Each row below is a small network's average activation on inputs in which a field has the value named, seen along a few directions.
Values that are neighbours, or in one group, have similar rows; names and order tell nothing.
Random noise pushes rows far along 14 fixed directions. That doesn't count. These rows show it; they differ only by the noise:
[ 150  -15 -192 -195  -67  191   38  -48  214  369   65 -249   36   62
 -217  370 -150   14 -232  146 -142  308  480   66 -142]
[-264  -10  139 -151 -253   -7  -55   74  214  108  344 -408  226    9
  -85  -74 -203 -456  160   63  110   43  -85 -126   73]
[ -70  351  -71  195   46 -204  170  215 -785 -213 -107  253  130 -432
  130   96  554 -196 -103   78  148  131 -170 -288 -171]
[-213  121   46  262  132  -84   -6  220 -361 -229  213    4   55 -219
  -72  151  118 -476  -15  -50 -171  185   59 -293   29]
[ 101 -309   22   20 -247 -206  322 -226  530 -262  210   19  124 -255
  127 -139  199  274 -147   10 -242  267 -401   56 -362]
[ 136  -75 -102 -160  263  171 -115 -409  161  440   54  172 -120   26
    2  155   92  480 -142  -20 -398  -78  500  330  374]
[-198 -300 -240  128 -234  -74 -167  131  119  -78  259 -270 -118   13
    9 -430   34  -64 -194  139  -16  756 -199  113 -343]
[ 179  181  115 -122  -64 -124  -42 -210 -208  338 -449  268  -14  144
  -38 -145 -144   63   18  321  341   66   -1   -3  144]
[ 231  -28  267  145  -40  -33  206  226  -49  105  -39  231   55   50
  136  179  191 -129    1  -15 -313 -160   12   -8   53]
[ -84  117  -62  -65  -15 -115  212 -262  -46   53  -16 -108  160 -345
 -193  511   90  -37  -57   80 -209  273  441 -148   82]
[  17 -345  143  -91 -197 -532 -377  -85  279   79  407   58  251 -109
  -12  256 -207 -153  372 -473  157 -178  427 -272  -68]
[ 257  -46  -39 -113 -106 -114  372 -103   65  117  -83   66  -50 -130
  116 -154  182   26 -185  188  112  192 -302  -32  109]
[-184   50  113   44   56 -118  -11  -65  -36 -308   65  -19    8 -321
  -10  -40  131   10  130 -121 -189   46 -210   16 -367]
[ 358  -92    0  133  274 -262 -158   29  139  -57   55  108  -95 -136
  -78  346 -234    2  234  -40  106  -65  337  125    9]
[ 116  109 -157  -79   58 -124  172  -23  -35  101 -141  -93   75  -40
 -142  567 -143  -82  -35   14  277   41  426 -273  329]
[ -34   82 -149  199  174 -197   61   10 -257 -399 -295  193 -163  -34
  -46  -31  -55   36 -153  -33  300  275 -218 -320  -66]


Kesad, 9 values:
y6: [-261  134 -279  -70 -219  -38 -168   25 -454  270 -472 -136  -38  203
  -30   87  117  236  -45  175  338  400  351   34  116]
y5: [ -67   78 -236  -47  254   26 -167    7   24 -515   57 -142 -116 -353
 -110 -124 -180   75  106  -60  149  -64 -260  132 -432]
y7: [   0 -157 -431  -33  -58  236   29  156  421 -203   84 -352  101  267
   13  147 -172  254  -48   64  275  -40  129  200  -33]
y1: [  54  -23 -205  326   38  -36   24  200   80 -204 -343  -34  -11  221
 -100  377 -155  153  -17   44   28    5  302  123    0]
y9: [-311   55  257   -9 -547  -19  106  175 -134   19 -239 -377  201  350
  -52 -158 -259 -467  152  182  497  110 -227 -343   18]
y8: [ 236 -163  168 -258 -136  117 -256  400   -8  500   66 -461 -216  -26
  -86  158 -188 -270  410  106 -192  -68  517  555 -296]
y3: [ 510  315  -32  -70 -192   56  459  190  289  -89 -136 -154  298  138
  -58  132 -253  -82   60  334  884 -380 -489 -162  -48]
y4: [ 251  -84  -80 -281  238  280  -82  147   84  141  149 -200 -393   -4
 -156   57 -241 -279  148 -206  -28 -182  194   56  112]
y2: [  80  104  -94   14 -247   29   41  -76  -16  106 -157   74  274   76
   34  206   69  267 -106  -50   95 -189  262  -19 -315]
Kesad is arranged as 3 separate groups.
Which other values are in the same group as y3? Give them in the order they are listed. -> y6, y9
Which other values are in the same group as y4? Give them in the order they are listed. -> y5, y7, y8

Nukog, 9 values:
d5: [-261  170  129 -249 -175  134 -197 -120 -251  364  -28 -145   16  -89
  -83 -290   99 -221  161  171 -136   61   57  233 -233]
d3: [-106   81 -122  171 -114  -32  -25  138 -106 -104   35  -79  183  -74
  -49  281   19  -38   36  -30  118  -54  244  -81  -59]
d7: [-147  276   83 -172  161  128  239 -237  -71  -39 -206 -297  -24 -282
 -206  166   42   -2   77  -27 -264  -53  -19   81  -79]
d4: [  13  -98    0  -60  -19  179   98  205  192  -80 -154 -199 -251  279
   12 -222 -323 -192  -64  -47  127   51 -320 -105  -74]
d9: [ -64   10  196  112 -120 -273    0  180 -221  -75  -95  -66   17  -52
   18  115   67 -189  286 -153  183  -75   20 -142  -65]
d2: [  61  -48  -90 -159   15 -129  188  293  203  -74  206 -336  -13 -111
   40  372  -24 -202  104 -340  189 -190  -14 -230  186]
d6: [-408   90 -135 -162 -101  207 -339 -111  -98  -57 -289 -158  -26  193
 -226  -67 -187  260   -4  -14  -59  279  213   99 -399]
d8: [ 403  304  375  -19  469  -82   47   96 -496  161  -36  263 -245 -307
 -156   61 -121 -750  299  131   11 -223   11 -167  368]
d1: [ 185    3  -91  137  198  -24  -10 -123 -252   27 -245  389 -213   16
  -49   38   52  171 -329  172 -215  397  192    2 -121]
Nukog is arranged as 3 separate groups.
Which other values are in the same group as d3? Give them in the order they are listed. -> d5, d4, d6
Which other values are in the same group as d7? Give them in the order they are listed. -> d9
